Here are a small network's activations along a few directions, averaged over the inputs that share one value of a field.
Related values have similar rows: they may be neighbours, one step apart, or belong to one group.
In the rows, zero is written as 500.
Strong random noise was added to every row along 15 fixed directions; ignore it. To show where, here is one row again and again, with new noise each time:
[353 383 743 507 556 395 731 228 447 511 416 542 438 595 494 380 460 496
 552 434 280 508 567 538 653 523 307]
[545 443 228 483 462 575 440 436 442 297 482 486 403 479 565 419 455 440
 476 467 577 586 363 381 514 556 484]
[586 534 456 700 634 649 549 367 590 567 399 581 486 375 567 438 586 435
 585 555 586 431 468 530 462 487 445]
[519 610 640 544 519 598 582 475 668 471 644 556 407 418 391 799 575 355
 295 596 470 593 669 466 585 421 743]
[434 582 502 641 518 725 489 495 520 545 457 514 521 450 489 474 542 448
 467 526 518 415 446 405 475 582 529]
[391 490 491 496 540 546 470 609 507 583 509 647 635 642 459 437 657 552
 383 380 459 469 583 421 426 548 507]
[526 559 522 501 538 546 406 586 463 597 447 294 579 453 451 470 589 592
 587 528 528 457 462 622 288 572 442]
[410 529 513 422 463 446 630 504 392 550 523 474 692 489 526 319 505 646
 591 585 518 346 495 390 538 533 496]
[486 523 441 530 457 339 252 341 405 580 341 430 413 555 484 301 563 455
 453 362 395 544 422 582 330 380 179]
[687 588 473 587 337 538 547 462 660 462 576 582 491 565 476 406 561 621
 465 516 435 403 689 493 465 451 596]
[592 593 530 440 432 508 644 481 620 472 508 499 405 405 455 573 472 515
 556 574 542 437 628 479 548 474 516]
[520 322 517 513 500 373 627 249 367 516 433 551 534 747 519 449 852 539
 594 512 647 623 582 484 322 415 293]
[527 517 289 768 514 532 449 328 442 442 450 499 559 294 454 431 597 462
 415 519 567 404 331 382 506 414 505]
[456 685 460 410 619 643 654 432 581 491 537 512 490 445 453 441 657 543
 379 437 329 500 628 440 517 578 494]
[481 702 468 203 555 757 531 454 559 590 509 597 355 604 608 402 476 389
 446 678 544 590 534 431 469 518 591]
[326 568 539 444 562 504 370 449 407 356 566 562 590 621 747 479 571 454
 492 458 405 761 611 338 549 585 416]
[572 302 411 480 390 555 555 517 428 577 536 478 512 674 483 249 464 495
 497 564 603 403 326 535 406 512 599]


M, 14 values:
m7: [353 529 641 350 497 517 715 393 417 359 479 455 389 470 513 650 274 522
 615 626 469 536 479 410 754 568 515]
m3: [437 397 447 590 303 412 509 453 407 482 570 340 296 421 262 613 526 183
 221 354 494 481 297 364 524 383 423]
m11: [571 479 572 365 396 305 749 604 496 437 670 335 650 521 527 524 548 695
 686 577 541 485 684 465 530 540 507]
m8: [388 445 584 533 579 587 525 604 478 672 462 555 520 544 486 637 583 403
 536 472 689 471 410 471 447 525 492]
m9: [466 396 534 581 637 445 427 334 441 521 431 677 552 548 590 521 500 504
 504 531 521 566 462 548 556 370 557]
m10: [428 585 486 472 498 746 611 478 464 537 503 572 543 547 568 457 616 492
 495 546 526 432 474 361 505 586 529]
m4: [552 551 390 648 661 722 489 528 642 589 371 646 517 384 518 412 505 477
 518 427 500 361 450 524 486 586 501]
m12: [416 687 511 360 485 407 429 669 431 504 534 367 614 519 533 515 572 634
 554 433 409 524 578 455 436 553 328]
m13: [566 619 629 361 546 668 687 538 603 684 585 475 335 568 623 572 590 269
 593 692 650 577 553 546 440 489 510]
m1: [459 548 449 399 518 285 631 423 374 519 616 357 551 361 417 510 563 568
 411 546 463 493 428 515 578 366 525]
m5: [472 532 562 350 597 370 487 523 576 646 459 687 525 586 514 444 539 514
 439 352 382 472 667 580 512 403 373]
m14: [482 733 526 498 451 672 270 482 518 477 429 609 535 531 575 472 344 601
 486 661 422 513 545 430 519 531 650]
m2: [516 363 346 364 544 348 465 509 325 573 549 339 515 627 579 314 592 422
 482 482 542 654 329 616 371 470 381]
m6: [602 611 419 383 354 497 410 585 516 400 579 369 424 482 605 490 388 532
 566 459 485 545 497 519 485 528 486]
M is arranged as a ring.
- A walk along M starts at m1 and steps to its neighbour m8. Put m10, m4, m13, m2 in the order it reaches them. => m10, m4, m2, m13
- What is the length, in steps, of the shortest route from m3 to m14? => 2

Y, 25 values:
y6: [384 358 572 482 605 481 664 516 423 465 429 509 567 545 502 549 486 540
 622 469 530 511 487 479 578 650 412]
y15: [542 553 508 523 557 672 476 451 465 581 481 380 475 509 375 549 554 551
 454 638 528 502 393 624 382 494 672]
y1: [552 664 479 305 483 628 458 610 567 528 462 521 459 423 663 490 317 479
 695 692 665 450 507 460 505 537 529]
y16: [628 526 441 651 278 486 497 452 565 462 568 427 402 556 541 355 607 386
 462 395 452 480 532 445 429 450 354]
y12: [350 657 480 505 653 602 431 350 398 500 383 515 619 419 443 455 543 626
 443 600 412 505 485 413 495 548 533]
y13: [564 498 519 399 405 490 513 715 482 639 662 320 574 407 528 446 444 384
 532 593 648 408 410 528 440 488 604]
y14: [558 615 459 423 516 515 555 597 527 628 532 437 576 414 601 526 693 484
 641 533 676 456 566 470 342 474 395]
y5: [491 531 544 461 597 595 590 431 527 476 500 567 496 541 557 516 465 512
 535 623 482 555 536 468 572 535 594]
y20: [552 374 599 597 484 410 604 583 601 654 595 546 520 531 585 418 562 296
 522 466 559 467 526 531 486 433 440]
y9: [501 478 403 479 439 412 515 598 461 444 567 362 538 437 522 399 515 453
 524 415 496 480 460 459 488 545 385]
y17: [450 440 533 710 511 608 437 427 459 446 440 677 582 688 427 722 748 575
 444 576 653 609 580 394 401 489 630]
y10: [503 538 428 465 500 668 492 520 503 487 550 589 476 570 642 397 407 442
 506 589 541 513 434 439 547 543 637]
y8: [408 517 654 443 485 445 552 546 433 617 604 345 523 547 426 610 616 370
 409 570 527 568 479 485 435 459 507]
y24: [416 556 655 566 643 457 684 452 544 563 511 499 568 453 557 493 625 564
 578 417 367 460 626 554 578 541 342]
y7: [534 698 622 519 520 617 407 524 599 492 566 465 528 444 616 534 410 577
 554 589 391 528 625 584 521 535 638]
y21: [505 407 389 424 452 514 503 557 471 516 549 581 538 598 554 395 588 477
 482 467 603 490 513 419 449 500 495]
y3: [454 578 610 523 490 567 466 364 491 416 496 397 434 459 527 544 427 480
 504 533 369 583 509 498 553 564 465]
y25: [554 583 329 353 581 373 373 616 475 624 559 438 566 342 471 474 535 489
 392 509 574 478 397 585 396 344 565]
y22: [454 618 461 350 564 531 504 531 451 453 445 300 451 277 474 669 575 442
 558 509 577 562 473 455 466 567 375]
y11: [443 444 488 517 531 495 400 564 372 489 504 430 700 512 462 470 462 629
 506 591 531 471 398 506 455 544 641]
y23: [543 646 371 432 498 640 565 360 414 444 475 343 404 502 636 430 669 476
 614 561 606 596 417 425 390 562 335]
y19: [534 419 580 548 588 463 521 479 540 582 426 512 398 471 487 634 514 387
 558 485 574 551 465 619 467 446 392]
y2: [495 427 466 432 678 413 609 450 502 435 398 548 497 369 461 507 456 633
 566 388 419 460 527 599 592 541 406]
y18: [527 538 568 525 418 359 514 579 566 641 523 533 511 493 513 412 416 465
 537 492 478 380 528 532 550 404 428]
y4: [465 509 597 579 406 671 422 407 476 378 375 545 323 485 463 881 440 396
 577 666 745 599 498 377 512 512 563]
Y is arranged as 5 separate groups.
- Which other values are in the same group as y4? Give them in the order they are listed. => y14, y7, y25, y2
- Which other values are in the same group as y12? Give them in the order they are listed. => y16, y20, y9, y11
- Which other values are in the same group as y22? Give them in the order they are listed. => y1, y13, y21, y3
- Which other values are in the same group as y18? Give them in the order they are listed. => y6, y5, y17, y8
